These are the activations of a small neural network, seen along a few directions. Each row is one input.
In each table, some parts of the input vary, and every possible input appears once, in random order.
Descriptions start from the smaller parts, as in this example, which fits no table here: ring(8) and (point or ring(9) or (values(3) and line(4))).
Shared parts are said once, and a part with two or three values counts as separate values.
In the rows, 128 means zero.

Other details of the inputs shift rows strongly along three fixed directions, in all tables alike. That doesn't count.

Table:
row 1: [120  84  91 136 118 133 148  80 142  86 139  79 105]
row 2: [107 145  70 151 106 122 130   8 204 177  78 123  80]
row 3: [102 111  93 149  82 177 109 177 131 108 133 128 138]
row 4: [149 111  82 121 110 163  91 171 111 117  86 117 148]
row 5: [ 91 114 113 118 124 147 144 102 170  73 120  80  95]
row 6: [145 118 172  93 170  74 128 182  82 114 160 163 134]
row 7: [139 197 108 118 100 116 140 121 107 218  97 160 128]
row 8: [117  97  98 131 138 141 133  98 163  94 119  66  88]
row 9: [149 143 124 117  98 183  41 149 132 114 120  97 163]
row 10: [135 124 104 131 142 111 159  44 134  76  92  91 108]
row 11: [144 116 154 142 176  71 145  86 114  89 126 144  95]
row 12: [133 148 145  97 140 128 156 162  88 128 136 151 158]
row 13: [117 126 128 125 146 149 141 212 114 142 166 117 166]
row 14: [ 98 170 132 139 126 102 190  48 186 172 123 151 108]
row 15: [150 119 153 138 199  92 166  85 125  95 117 135 116]
row 16: [118  78 146 113 147  94 134 126 143  96 169 133 100]
row 17: [122 140  98  91  90 179 119 168  99 102  96 111 141]
row 18: [125 140 185  79 193  75 138 143  97 124 152 173 129]
row 19: [141 133  87 110 115 177 108 171 101 121  88  93 141]
row 20: [140  90 161 121 186  84 120 193 121 146 187 143 126]
row 21: [158 142 197 108 170 122 100 114 148  88 146  90 120]
row 22: [136 125 142 115 126 140 119 201  74 111 137 168 151]
row 23: [116 104 147 147 179 115 161 134 148  90 156 119 125]
row 24: [134  90 122 142 116 128 108 200  87 143 183 147 131]
row 25: [135  95 117 137 121 133 129 193  83 143 187 138 150]
row 26: [138 185 104 119 124 123 115 117 120 224  85 175 141]
row 27: [164 140 127 146  91 192  76 150 127 105 124 104 174]
row 28: [107 110  87 109  75 175 118 169 118 126 142 100 125]
row 29: [112 104  81 123  76 176 133 160 113 122 149 105 148]
row 30: [122 115 161 148 121 152 135  78 148  75  96  56 141]
row 31: [122 136 148 130  84 185  97 165 116 125  98  68 158]
row 32: [108  90  97 127 131 107 121  46 162  99 128  99  78]
row 33: [133 103 205 134 156 103 113 122 141  94 125 102 133]
row 34: [129  94  79 162  96 170  98 174 124 129 132 114 131]
row 35: [141 186  61 143  77 167 145  83 137 202  53 139 147]
row 36: [102 107 145 117 187 107 125 133 154  99 151 112 113]
row 37: [110  83 101 144 110 142 152  83 147  70 139 107 107]
row 38: [118 169 154 162 147  89 159 120 161 212 140 196 112]
row 39: [125 128 111 120 130 115 167  45 135  67  94 100 106]
row 40: [120 129  82  99  92 158  90 156  87 105 104 117 146]
row 41: [120 121 137 127 148 117 122 188 144 152 151 146 137]
row 42: [130 111 103 133 121 133 149  79 118  50 100 109 118]
row 43: [107 170 114 132  85 122 133 135 165 218 124 187 132]
row 44: [140 181  58 160  57 152 140  77 121 189  65 158 142]
row 45: [168 189 194 130 138  88 102  96 167 204 133 182 133]
row 46: [169 138 176 140 127 151  66 191 109 124 158 139 163]
row 47: [131  72 137 122 153  85 125 125 137 105 169 123  96]
row 48: [136 183 114 141  82 116 137 121 104 199 101 201 129]
row 49: [140 119 180  86 174  87 132 185  93 110 154 171 139]
row 50: [107 128 162 120 189  96 165 109 170 111 144 105  89]
row 51: [120 134 117 106 130 114 153  54 140  71  87  95  82]
row 52: [109 174 155 146 136  94 181 109 152 203 154 196 130]
row 53: [131 125  75 110 103 154  82 155  86 114 102 108 148]
row 54: [137 121 189 154 119 146  96 197  92 134 139 125 168]
row 55: [148 114  86 146 109 172  98 169  98 110  91 125 143]
row 56: [115 164  57 137  42 155 133  87 153 220  99 132 104]
row 57: [150 173 145 123 142  58 143 101 123 206 115 195 118]
row 58: [119 151 153 147 119  82 160 104 139 210 162 208 101]
row 59: [163 136 191 122 170 123 114 105 143  84 153  95 143]
row 60: [108 103 124  99 122 133 102 195  96 144 182 141 143]
row 61: [ 88 129  94 118 101 157 107 137 149 129 126 122 132]
row 62: [122 139 191 124 138 126  94 158 109 154 132 119 163]
row 63: [131 126 165 119 174  94 177  83 123  76 126 152 116]
row 64: [139 133 235 148 178  92 149 140 110 137 158 137 157]
row 65: [122  91  92 145 139 142 147  89 158  90 126  71 112]
row 66: [125  84  93 162 137 142 142  90 156  84 126  89 110]
Each input here is: ring(6) and (values(2) or line(4) or ring(5)).
The inputs of row 51 and row 48 match in every part but the ring(6) part. If row 7 is changed in the same way as row 51 into row 48, which row does it become?
Answer: row 11
The inputs of row 32 and row 56 match in every part but the ring(6) part. If row 18 is changed in the same way as row 32 into row 56, which row does it become?
Answer: row 17
A walk changes only the line(4) part. It starts at row 35 and steps to row 10. List the rest of the walk in order.
Answer: row 39, row 12
Which other rows does row 25 become when the ring(5) part takes its other values? List them by row number.
Answer: row 23, row 37, row 52, row 66
List by row number the other rows that have the ring(6) part in common with row 16.
Answer: row 4, row 6, row 20, row 33, row 41, row 43, row 45, row 47, row 49, row 57

Table:
row 67: [115 129  97 118  98 152 107  96 146 129 114 100 124]
row 68: [122 112  79 153  65 145 122 103 132 115  98 125 130]
row 69: [162 168 115 132 115 145 109  51 126 108  55 121 150]
row 70: [143 124 192 105 205  44 170 148 113 106 172 156 100]
row 71: [176 128 126 113 139 171  78 146  89  52  99 100 171]
row 72: [123 165  86 117  86 163 143 113 136 168 113 132 129]
row 73: [109 162 123 125 130 113 156 136 121 179 128 145 147]
row 74: [121  97 117 104 133 133 139 120 103  72 136  94 115]
row 75: [121 120 108 141 100 127 142  55 145 119 121 129 107]
row 76: [127 105  96 112  95 149 116 209  69 107 129 113 158]
row 77: [129  91 147 124 194 107 156 120 143  52 131  88  99]
row 78: [115 102 131 104 155 128 150 121 115  70 147  86 120]
row 79: [159 150 236 123 160 114 127 147 119 132 162 112 145]
row 80: [128 124 114 116 120 122 118  43 167 110 110 117  83]
row 81: [136  84 130 111 156 100 152 107 114  53 133  87 105]
row 82: [140 121 195  90 207  63 169 129 102 115 189 152 101]
row 83: [116 185 133 125 113 117 126 140 152 238 122 186 147]
row 84: [ 98 134  96 117 100 162 146 110 145 110  97 119 120]
row 85: [112 119 111 103 104 160 126 185  93 117 129 138 140]
row 86: [148 208 193 143  86 130 132 119 126 237 117 147 161]
row 87: [121 125  96 132  89 116 112  71 151 128  84 121 107]
row 88: [129 173 143 145  38 204  98 157 132 170  77 115 171]
row 89: [137 125 185 116 183  92 151 149 118 137 204 159 131]
row 90: [128 121  82 164  91 168 123 115 162 122  98 115 128]
row 91: [117  89 114 131 144 140 125 165  85  71 128  87 126]
row 92: [112 179 125 113  89 143 111 170 129 231 127 187 153]
row 93: [126 114 108 138 113 155 119 173 111 131 158 112 169]
row 94: [127 132 167 119 178  88 161 172  94 170 152 152 144]
row 95: [158 191 173 124 155 104 129  85 124 154  78 190 151]
row 96: [129 102 107 101  98 162  77 194  83 120 150 108 153]
row 97: [134 127 149 115 139 137 101 232 100 191 148 161 167]
row 98: [128 159  66 125  80 181 128 151 128 169 111 117 154]
row 99: [118 147  70 141  47 188 114 146 119 176 124 133 165]
row 100: [117  95 112 123  92 175 103 205  92 102 149 140 156]
row 101: [122 101 125 109 133 132  96 133 135  70 135 106 104]
row 102: [129  94 190 140 203  71 158 134 119 117 172 142 128]
row 103: [118 122 109 126 117 111 164  61 159  95  81 127  88]
row 104: [110 164 105 122 110 137 152 102 153 139 110 134 111]
row 105: [141  69 148 132 161  90 144  99 126  47 156 102 107]
row 106: [104  81 156 130 168 106 145  98 136  45 159 102 114]
row 107: [122 171 141 115 134  93 163 104 134 170 131 174 101]
row 108: [129 126  88 148 102 161 128 100 160 121 126 110 135]
row 109: [132 184 213 145 116 107 140  92 139 181 111 134 140]
row 110: [134  73 149 151 179 103 139  99 122  57 156  94 102]
row 111: [117 146  75 142  77 178 124 160 111 164  85 138 135]
row 112: [132 144 179 117 163  50 149  84 156 169 128 185  93]
row 113: [100 160  67 121  54 183 125 156 107 172 100 129 159]
row 114: [153 129 156 119 166 125 101 110  94  49  91 113 158]
row 115: [135 137  98 142 127 133 149  71 143 127  99 113  91]
row 116: [148 110 170 104 168  71 121 151 103 135 168 140 125]
row 117: [112  83 117 103 116 159  87 165 116  69 128 107 126]
row 118: [128 129  94 148 108 133 110  68 149 142  92 105 100]
row 119: [115 132 109 158 128 124 148  57 192  98 114 115 104]
row 120: [140  83 117 135 122 135 113 169 119  54 148 111 127]
row 121: [115 118 126 148 145  97 123  47 157 114  96 111  83]
row 122: [127 140  93 130 112 144 114  71 180 136 105 103 115]
row 123: [111 121  93 113 105 183 117 226  98 121 130 112 173]
row 124: [113 186 125 117  96 107 156 126 102 228 122 193 135]
row 125: [132 127 181 107 196  74 130 152 120 152 184 133 139]
row 126: [114 143  85 132 111 139 156  70 155 131  97  96 121]
row 127: [136 169 157 142 158  78 128 109 148 196 132 174  96]
row 128: [126 135  94 149  67 143 131 121 141 158 100 166 131]
row 129: [134 155 165 135 182  60 182  74 124 178 137 156  92]
row 130: [139 117 126 134 153 114 130  49 182 121 104 104  90]
row 131: [140 112 192 118 215  70 131 147 141 121 164 134 109]
row 132: [133 100 175 134 175 112 141 197 109 139 170 160 151]
row 133: [151 113 156 119 171 115  97 189  94 140 173 130 128]
row 134: [125 172 127 167 103 109 140 128 113 236 129 194 139]
row 135: [104 128 106 157 114 126 145  66 166 120 112 118 126]
row 136: [105 127 110 153 116 137 148  74 180 116 107 130 120]
row 137: [123 138 111 117 117 137 119  65 172 128 115 113 102]
row 138: [146 122 140 137 132 136 124 217  82 191 174 153 180]
row 139: [100 118 133 141 132 122 158  49 182  91 116 134  97]
row 140: [104  93 114 108 121 154  90 159 115  75 136  85 140]
row 141: [136 170 139 131 142  96 174 110 126 226 123 164 131]
row 142: [118 113  97 165  99 157 125 109 143 116 100 131 115]
row 143: [130 124 107 138 102 135 138  59 155 117 124 135 101]
row 144: [151  76 115 129 123 141 114 158 111  62 156 105 131]
row 145: [150 113  85 106  89 170 109 217  76 119 138 114 157]
row 146: [152 108 116 108 116 134  91 171 111 120 143 119 133]
row 147: [143 113  96 113  88 160  70 225  99 119 134 120 151]
row 148: [135 171 162 153  82 159 119  77 174 119  79  90 123]
row 149: [139 144 175 128 184  61 152  74 154 191 137 152 107]
row 150: [118 108 111 116 150 148 130 175 125  63 141  83 136]
row 151: [109  97 134 119 160 116 110 128 138  80 139  87 130]
row 152: [150 118 162 109 186 110 149 194  93 146 171 134 143]
row 153: [131  86 137 157 167 117 129 116 139  49 144 104  95]
row 154: [111 145 113 124 116 131 117  76 180 120 108 118  97]
row 155: [140 118 106 157 122 140 144  68 170 130 111 120 113]
row 156: [111  85 113 106 113 148  84 157 102  73 133  95 132]
row 157: [121  83 114 130 131 159  84 172 115  79 119  97 123]
row 158: [115 101  99 127  78 172  96 205  75 116 151 130 168]
row 159: [128  97 144 131 190 103 147 119 128  47 135  93  84]
row 160: [125 189 145 128 140  92 131 122 164 218 137 174 127]
row 161: [126 144 176 124 163  98 144 173 121 152 191 174 137]
row 162: [161 173 103 135 100 170  88 100 128  93  52 126 155]
row 163: [124 178 128 132 118 122 164 145 130 238 104 189 141]
row 164: [131 114 160 120 148 114 124 191  99 113 187 158 135]
row 165: [138 120  77 166  88 170 115 103 139 126 110 115 117]
row 166: [132 129 144 119 137 126  98 224  86 195 152 149 173]
The inputs of row 129 and row 91 match in every part but one. If row 99 is changed in the same way as row 129 into row 91, which row does it become?
Answer: row 106
The inputs of row 124 and row 85 match in every part but one. If row 87 is changed in the same way as row 124 into row 85, which row does it become?
Answer: row 112
The inputs of row 159 and row 111 match in every part but one. If row 131 is changed in the same way as row 159 into row 111, which row does it become?
Answer: row 97
What do these inputs look like to the network?
Answer: ring(5) and (values(2) or (values(3) and ring(6)))
Which other rows does row 148 become when the values(2) part takes its other values? List them by row number.
Answer: row 162
A walk changes only the ring(5) part. It starts at row 122 and steps to row 125. List the rest of the walk in order.
Answer: row 151, row 83, row 160
Which other rows does row 78 become when the ring(6) part takes its other values? List them by row number.
Answer: row 74, row 81, row 126, row 129, row 141
Which other rows does row 79 become when the values(2) part takes its other values? List them by row number.
Answer: row 71
